These are the activations of a small neural network, seen along a few directions. Each row is one input.
In each table, some parts of the input vary, and every possible input appears once, in random order.
Descriptions start from the smaller parts, as in this example, which fits no table here: line(6) and (point or line(9) or (values(2) and ring(5))).
Shared parts are said once, and a part with two or three values counts as separate values.

Other details of the inputs shift rows strongly along two fixed directions, in all tables alike. That doesn't count.

Rows:
r1: [  0.5  12.2  -8.0 -12.0 -13.2   1.4  -0.3 -11.1  -6.2  -8.4   5.1]
r2: [ 0.9 14.7 -7.4 -9.0  2.2  1.7  6.2  6.4 -7.8  7.3 10.3]
r3: [ 3.6  6.8 -9.6 -1.3 -3.5 16.7  9.7  3.3 -8.3 10.7 -3.3]
r4: [-13.4 -12.7  -6.0  12.3   4.2 -18.4  -5.1  10.3  16.8  -5.0 -18.1]
r5: [ -7.1   3.2   4.8  -5.7   7.4   7.7  -0.6 -13.4  -8.0   1.4  10.1]
r6: [ 13.3   2.0  -7.9   2.7   1.7  12.0   4.7 -16.2 -11.9  -2.4 -12.4]
r7: [ -4.9  -0.7   1.5  -1.7   6.2  12.4   1.5 -14.8  -3.9   8.3   6.3]
r8: [ 0.2  1.7 -2.8 -8.1  2.2 12.3  4.6 -2.2 -2.3 17.6  2.8]
r9: [  3.3 -14.9  -9.8  13.2   1.1 -21.1  -0.6  14.4   0.3 -17.4 -12.7]
r10: [  3.0   9.7 -16.5  -3.2 -14.1   2.8   0.5  -9.2  -1.8   6.4   2.1]
r11: [ -9.7 -16.3  -0.5   1.2   5.0 -19.0   1.9  26.6  13.1  -7.0   3.3]
r12: [-14.0 -23.3  -1.9  13.6   4.3 -17.6  -2.8  16.1  11.8  -0.8   1.5]
r13: [ -3.4 -18.9  -2.8   7.9   0.0   2.3  11.3  21.4  11.6 -13.7 -12.1]
r14: [ -7.0   9.7  -5.3   2.3   4.2  -2.6  -2.4  -6.9 -12.0   7.2  14.8]
r15: [  4.4   3.6  -5.6  -3.6   5.1  17.9  -9.2 -12.4  -3.5   0.0  -6.2]
r16: [-0.1  7.5 -6.1 -7.3  4.1  4.3  3.8  2.0 -3.3 17.6  9.3]
r17: [ 10.0   9.9  -6.4  -2.9   1.0  -0.5   0.3 -10.5 -19.4  -8.8  -4.2]
r18: [ 2.5  4.7 -6.4 -6.1 -0.9 14.1  8.1  1.0 -4.2 14.3 -0.4]
r19: [ -4.9   9.1  -5.4   0.0   2.1   7.8  -3.7 -16.2  -0.5  11.9 -14.1]
r20: [-3.2 -0.4 -0.1 -7.6  4.3  9.2  1.0 -7.0 -1.9 18.9  6.4]
r21: [  0.8   2.1   0.7 -10.4   5.9  15.4   7.1  -5.8  -0.1   9.3   3.6]
r22: [ -6.3  13.3   1.2  -6.4   7.1   6.3  -3.2 -18.2  -2.2  -3.0  -9.6]
r23: [ 12.6   1.7 -11.4   5.1  -2.1   8.8   2.1 -12.8 -14.1   5.7 -13.3]
r24: [  0.6  15.1  -4.3  -9.0  -0.5   7.1   7.8   5.4 -13.9  -4.2   6.2]
r25: [ 47.1  35.0  65.1  41.3 -30.4  14.1 -28.3   2.5  18.7  15.6   1.8]
r26: [  1.4 -30.4  -1.3   0.9  -5.3 -16.1   3.1   6.6  12.0  -3.3 -14.2]
r27: [ 38.3  32.0  70.7  48.3 -31.0   9.2 -17.1  -0.9  16.0  21.4  13.4]
r28: [  3.8   4.3  -9.6  -6.5 -12.3  14.0   4.0 -16.8   1.4  -1.9  -3.3]
r29: [-11.7 -22.4  -0.2   5.2   6.1 -17.4  -0.5  20.2  15.9   1.6   2.5]
r30: [ -6.4 -13.0 -11.6   4.2 -12.9 -19.4  -1.1  14.1  13.6 -17.1  -3.6]
r31: [ -4.9   3.8   6.7 -13.8   9.2   7.7   1.5  -9.2  -3.8   3.5  11.0]
r32: [  2.3  13.3 -10.4  -4.3   4.3   2.2 -13.5  -3.3  -9.1   1.5   3.4]
r33: [  0.8   8.9   0.4 -12.2   4.1  12.5   8.5  -1.3  -6.1  -0.9   4.3]
r34: [ 43.9  13.4  71.9  40.0 -33.8 -27.6 -15.5  22.1  32.0  -1.4   5.8]
r35: [-10.7 -16.8   5.8  -4.0   4.8 -15.5   2.0  22.5  10.3 -14.5   2.4]
r36: [-5.6  5.5 -7.5  6.2  3.0  1.7 -1.3 -8.2 -9.5 14.0 10.8]
r37: [  9.5   2.4  -7.2  -9.3  -3.4  -6.0   2.8 -11.4  -6.7  13.6   2.0]
r38: [ -6.3  18.9  -6.6  -2.9   5.3  -4.5  -5.6 -10.8  -3.8   5.3  -3.9]
r39: [ 12.4   7.4 -14.8   5.8   0.0   0.8   1.2  -8.7 -15.1   5.8  -7.1]
r40: [ -4.7   0.2  -0.8   3.0   4.7  12.9   2.2 -15.8  -6.3   5.8   5.3]
r41: [ -7.5  17.4  -0.4  -7.9   5.1  -1.6  -5.4 -13.9  -5.8  -2.6  -5.1]
r42: [  3.4  12.6 -12.9  -0.5  -1.5   8.7   8.8   7.5  -9.3  10.7   3.1]
r43: [  1.9  11.0  -2.8  -7.4   1.5  15.1  10.1   1.0 -10.2  -4.4   1.4]
r44: [ -2.6  -0.1   3.4 -10.0   8.0  12.4   3.5 -10.6   0.3  10.6   7.2]
r45: [  3.1   3.9 -13.2  -4.1 -16.1  10.8   1.4 -13.4  -0.9   6.2  -4.2]
r46: [ -0.5  13.2  -1.1 -13.8   2.0   4.5   6.3   3.1  -9.9  -0.7   9.1]
r47: [-15.4 -19.2   0.4   9.9   5.4 -22.0  -3.9  17.5   9.4  -7.8   5.6]
r48: [ -8.3   8.2   0.9  -2.7   4.0   0.3  -2.3 -10.1 -14.1  -0.8  13.7]
r49: [  1.0  11.7  -4.1  -9.1   4.1   5.2 -13.4  -6.6 -11.2  -6.4   2.1]
r50: [-16.4 -19.9   6.7   4.7   5.1 -18.6  -3.8  13.7   6.9 -15.4   4.6]
r51: [ -4.2   9.5  -1.9  -2.5   6.0  11.0  -1.1 -19.5   1.7   3.8 -13.3]
r52: [ -5.6 -18.5   0.2   3.4   6.2  -4.2 -11.9  10.4   9.9 -23.0 -12.0]
r53: [-14.1 -19.0   8.5  -3.6   7.0 -18.5  -1.5  17.7  10.8 -13.1   5.7]
r54: [ -4.9 -22.8   0.7   3.8   2.6  -1.5   9.7  20.6  16.9 -11.3 -10.0]
r55: [ -6.9   4.0   2.5  -1.0   5.9   8.2   0.0 -14.5 -10.4  -1.1   9.1]
r56: [-12.9 -17.7   2.1   1.3   7.2 -21.4  -1.6  21.1  13.0  -5.1   6.9]
r57: [ -1.1 -21.6   3.9  -7.1  -2.4 -25.1   1.3   8.6   6.4 -17.8  -4.8]
r58: [  0.3 -25.5   5.5  -5.7  -0.4 -17.1   3.6   4.0  10.0 -18.1  -9.3]
r59: [  3.6   9.0 -12.6  -0.5   3.2   6.6 -12.5  -4.7  -6.6   8.3  -0.8]
r60: [  2.2 -29.9   2.3  -1.6  -1.6 -12.9   5.6   3.2  14.3 -11.5 -13.4]
r61: [ -1.5   6.0   4.0 -14.3   7.1  10.7   5.1  -4.5  -4.3   2.2   7.6]
r62: [ -5.6  -1.0  -2.0   0.6   2.5   9.2  -1.1 -11.3  -6.2  16.5   5.5]
r63: [ -5.9 -17.8  -6.2   7.0   0.8 -12.9   6.5  28.7  14.0  -3.3  -4.4]
r64: [ -5.7  -9.7  -7.3   7.2  -0.5 -13.4   7.0  30.6   6.0 -12.7  -2.4]
r65: [  1.7   8.1  -6.4 -10.5 -11.1   9.3   1.9 -15.4  -2.5  -8.8   0.5]
r66: [ 11.2   5.8  -4.8  -1.4   3.0   7.4   2.6 -14.8 -15.7  -9.2  -8.7]
Description of these inputs: ring(6) and (values(5) or line(6)).
Question: The inputs of r62 and r12 match in every part but the ring(6) part. If r8 is changed in the same way as r62 into r12, which row does it become?
Answer: r16
Question: The inputs of r13 and r42 match in every part but the ring(6) part. If r44 is changed in the same way as r13 into r42, which row does it become?
Answer: r29
Question: Change only the ring(6) part in r55. List by row number the other rows that result.
Answer: r14, r27, r36, r40, r48
Question: Change only the values(5) part in r25. List by row number the other rows that result.
Answer: r19, r23, r26, r45
Question: Which other rows agree with r5 in the ring(6) part? List them by row number.
Answer: r22, r31, r33, r43, r52, r55, r58, r61, r65, r66
Question: Change only the values(5) part in r60. List by row number the other rows that result.
Answer: r6, r15, r28, r51

Rows:
r67: [ 71.5  62.3  58.4  35.0 -39.8  65.0  -2.4 -34.2   2.9  75.4   0.3]
r68: [ 53.3  16.0  61.1  57.1 -46.9 -19.7 -27.2  14.9  37.4 -10.8 -14.0]
r69: [-19.3 -21.5  23.1   3.2  13.6 -30.7  -8.9  17.0  23.7  -9.0   7.8]
r70: [ -2.4 -13.9  10.1   2.4   4.8 -28.7   4.5  44.8  10.2 -13.8   9.9]
r71: [-35.9  14.6 -58.2 -46.1  21.9   2.9   5.1 -14.7 -41.0  16.7  23.6]
r72: [ -6.4 -25.1 -26.6  -6.2  -0.3  -3.1  13.8  -0.8   3.9 -34.0 -25.4]
r73: [-30.1 -27.8  -6.8 -22.3  19.1 -12.2   0.0  16.2   4.1 -17.3  16.3]
r74: [ 15.2 -14.0  -6.0  19.7  -9.3 -14.8   0.5  24.8  14.4 -32.4 -28.0]
r75: [  1.8  43.4   5.4 -18.5   6.7   9.6  -2.6 -35.3 -35.7  34.0  36.6]
r76: [  0.2 -24.3   3.8  28.8  -9.9 -20.7  -8.7   4.6   8.6 -26.5 -28.9]
r77: [ -4.5 -19.5   9.1  20.7   1.2 -11.7 -13.8   3.9  22.5 -30.5 -32.7]
r78: [  3.9  47.7   4.5 -34.1   1.3  21.6  13.1 -27.9 -30.0  24.4  38.4]
r79: [-39.3  -2.7 -60.3 -29.3  33.1  42.0  25.8  -7.1 -20.8  56.3  22.0]
r80: [ -8.0 -35.3 -17.6 -10.3   4.5   0.4   0.7  -6.1  -0.3 -32.4 -25.9]
Question: Describe the family of inputs behind these rows.
Answer: values(2) and (point or ring(6))
Question: The inputs of r79 and r67 match in every part but the values(2) part. If r69 is changed in the same way as r79 into r67, which row does it become?
Answer: r77
Question: Change only the values(2) part in r70. List by row number the other rows that result.
Answer: r74

Rows:
r81: [-7.4 -6.0 22.4  5.5  4.5 -3.4 -1.0 10.4 10.4  0.5  6.7]
r82: [ 28.5  41.3 -20.3 -29.6  -5.1  44.5  11.5 -65.5 -44.5  22.2  -0.4]
r83: [ -7.5  -6.1  12.9  10.4  -3.6 -11.7  -7.5   2.6  10.9   4.1   8.2]
r84: [  8.0  -1.1  -4.9  17.4  -8.3   7.0  -2.7  -0.2  13.1  -1.3 -26.5]
r85: [ 0.5  1.3  9.1  0.7 -1.1 -4.6  5.8 20.9  3.4 -1.7  8.2]
r86: [ 12.4  -7.9  -1.9  27.2  -5.2   5.3  -6.0   1.8   0.8  -3.3 -21.5]
r87: [  1.2   1.1   1.6   7.4 -10.6 -13.9  -0.6  14.6   5.0   1.6   9.0]
r88: [ -3.6  -7.2  15.3   8.0   3.3 -12.0  -7.2   3.8  10.9   5.1   7.1]
r89: [ 12.4   9.6  22.4  12.9 -11.1 -20.4 -18.6  -1.4   5.1 -37.4 -11.6]
r90: [-7.7 -7.1 20.5  5.9  4.4  2.7 -2.5  9.9 14.2 -2.8 10.4]
r91: [ 14.2  -9.4   3.5   6.8 -16.6   6.3  -2.6  -5.4  15.2  -7.3 -25.5]
r92: [ 14.8  56.8 -12.0 -32.4   6.2  32.0   6.5 -34.0 -42.1  38.8  29.7]
r93: [-66.8 -57.8 -96.3 -53.0  42.2  -7.7  29.5  15.9 -19.5 -24.1  -7.7]
r94: [  4.9   0.2   5.4   5.7  -4.4 -15.0   0.1  16.6   5.3   2.5   7.4]
r95: [-3.8 -7.5 22.4  7.2  5.5 -9.0 -4.7  9.8 11.7  3.1  6.4]
Question: Describe the family of inputs behind these rows.
Answer: point or line(4) or (values(2) and line(5))
Question: Which of the alternatives is r94?
Answer: values(2) and line(5)

Rows:
r96: [-10.5  23.8 -38.9 -41.3  21.8  32.9   8.8 -26.6 -37.1  32.9  20.5]
r97: [ 11.3  -4.0  25.8  18.4  -9.5   7.5  -2.3   5.6  16.3  -6.5 -12.3]
r98: [ -7.1 -24.4 -23.2  -0.2  -4.1  -5.9   7.3  13.7   5.9  -9.7 -20.1]
r99: [-16.9 -32.6  -9.3  -0.4  12.7  -7.9   9.2  17.1   2.1  -1.5   3.9]
r100: [ 2.8 -1.6 27.3 14.8 -6.7 -7.5  6.0 16.6 16.0  8.3  9.4]
r101: [11.6  1.3 15.6 29.8 -6.4 -0.1 -5.8 11.2 12.8 -0.2 -8.2]
r102: [ 37.4  51.7  29.8  11.0 -26.5  16.3  -7.1 -14.0 -11.4  12.6  11.7]
r103: [-16.0  27.0 -37.3 -41.7  17.8  27.1  18.0 -30.5 -31.2  34.8  20.4]
r104: [  9.4   1.0  27.7  10.2  -9.1  -4.5  -7.9   2.2  11.6 -17.0 -10.3]
r105: [-19.2   2.3 -80.7 -52.2  19.5  27.2  19.4 -39.8 -43.8  17.6  -4.1]
r106: [-13.0 -26.8 -14.2   2.5   8.1   4.5   6.5   6.9   9.0 -18.4 -16.5]
r107: [ -5.3  24.2 -18.0 -30.6  15.6  17.9   7.3 -28.5 -40.0  19.9  27.7]
r108: [ -7.5 -23.8 -24.3   2.7  -3.4  -3.8   8.9  15.9   5.3 -10.3 -17.0]
r109: [ 27.5  47.5  39.6   2.8  -9.6  13.2 -12.3  -4.8  -7.9  20.5  29.1]
r110: [ -5.1 -23.8 -20.5  -5.7  -3.6 -19.0   2.3   5.8   3.9 -18.9 -10.6]
r111: [-16.2 -29.2  25.9  31.4  -8.4 -17.9 -16.1  21.7  37.7  -4.3   0.5]
r112: [ -6.0 -20.9 -20.7  -5.3  -2.0 -17.3   2.1   9.4   2.9 -20.3 -11.7]
r113: [-17.0 -23.9  -8.9  -7.1  13.7 -16.5   0.9  19.5  -1.2 -12.4   7.5]
r114: [ 15.1   6.8  12.3  18.6 -17.0  -7.0  -3.4  14.9   7.9 -16.1  -1.5]
r115: [ 4.6 -5.9 27.5 17.5 -5.7 -5.2  3.9 16.1 11.8  7.1 11.0]
r116: [-10.4 -31.4 -11.1  -3.8   7.4  -1.4   3.9   0.6  11.2 -14.1 -19.5]
r117: [ -9.3 -34.2 -10.9  -4.1   5.5  -3.3   4.2  -3.0  12.4 -12.6 -18.2]
r118: [ 25.5  50.9  39.9   0.6 -10.2  11.9 -11.2  -3.9  -4.4  20.9  27.2]
r119: [-14.5 -20.8 -12.1  -2.3   8.9  -5.4   2.0   5.8   4.1 -29.2 -11.3]
r120: [ 27.9  46.5  39.1   5.7 -11.3  22.2  -7.4  -3.1   0.4  32.6  22.8]
r121: [-23.0 -13.9 -11.0 -12.3  11.0 -19.0   3.9  22.2   9.1 -11.5   5.3]
r122: [ 14.2  -3.3  18.5  23.4  -7.1  -6.1  -8.3   4.9  15.1   4.1 -11.4]
r123: [ 32.2  52.9  32.8  19.7 -13.5  14.9 -13.4 -18.0 -11.1  14.0  13.0]
r124: [-15.0 -22.1  -9.8  -5.3   7.6  -7.3   1.6   4.9   3.8 -26.1 -14.5]
r125: [ -2.3  31.8 -45.9 -40.4   5.0  23.6   8.5 -38.5 -44.2  13.7   4.4]
r126: [ -9.1 -30.0 -18.4   4.4   7.4 -12.6   0.2   1.5   8.6  -2.9 -17.5]
r127: [-22.7 -19.5  -7.4  -8.2  10.0 -22.0   9.7  15.8   3.7 -11.4   6.9]
r128: [ 34.9  46.4  35.6  23.8 -16.9  22.4 -10.0 -16.8  -5.0  28.3   4.7]
r129: [ 22.6  51.4  41.9   2.8 -13.8   7.6  -3.5  -8.7  -2.3  22.5  29.2]
r130: [  9.1   5.6  19.5  21.6  -6.5 -12.1 -10.4   9.2   7.5  -8.2  -6.5]
r131: [ 11.6  -0.6  18.8  23.9  -8.5  -4.3  -7.6   8.1  13.2   3.8 -14.6]
r132: [ 11.4  -4.9  26.2  15.3 -10.1   5.2  -3.6   3.4  16.8  -6.0 -15.4]
r133: [-20.8 -23.5  -7.1  -5.6  11.0 -19.8   7.7  15.3  -0.5 -12.5   8.6]
r134: [  7.7   0.4  66.6  46.3 -24.3 -23.5 -28.7  21.6  40.7  -7.7  12.3]
r135: [-14.4 -18.4 -15.9   0.6   8.5 -18.6  -3.7   7.3   0.8 -15.9 -16.7]
r136: [-11.9 -25.1  -9.0  -8.3   8.0 -11.1  -0.4  -0.3   6.3 -25.0 -14.3]
r137: [ -4.6  21.9 -34.2 -44.2  14.6  26.1   5.5 -54.7 -37.9  10.7   6.1]
r138: [ -9.9  19.8 -37.3 -38.3  21.8  32.4  11.0 -30.1 -41.8  32.8  21.6]
r139: [ 34.9  44.3  34.7  12.7 -15.4   7.3 -15.4 -27.4  -8.0  19.1  10.7]
r140: [ -7.1 -22.6 -26.5   5.5  -2.1  -1.9   9.2  16.8   5.5 -13.6 -13.8]
r141: [-21.8 -19.7 -13.2  -7.7  10.3  -9.3   8.2  23.6  14.1  -0.4   0.4]
r142: [-11.8 -21.0 -16.2   0.1   9.9 -20.4  -4.4   4.2   2.5 -15.5 -13.5]
r143: [ -3.4 -29.9 -23.0  -1.0  -4.4  -9.5   6.8   6.9   8.8  -7.9 -15.7]
Question: Describe the family of inputs behind these rows.
Answer: values(2) and (point or ring(8) or (values(3) and line(5)))
Question: The inputs of r119 and r106 match in every part but the values(2) part. If r107 is changed in the same way as r119 into r106, which row does it become?
Answer: r99
Question: The inputs of r130 and r128 match in every part but the values(2) part. If r104 is changed in the same way as r130 into r128, which row does it become?
Answer: r132
Question: Change only the values(2) part in r105. List by row number the other rows that result.
Answer: r112
Question: Change only the line(5) part in r108. List by row number the other rows that result.
Answer: r98, r105, r140, r143
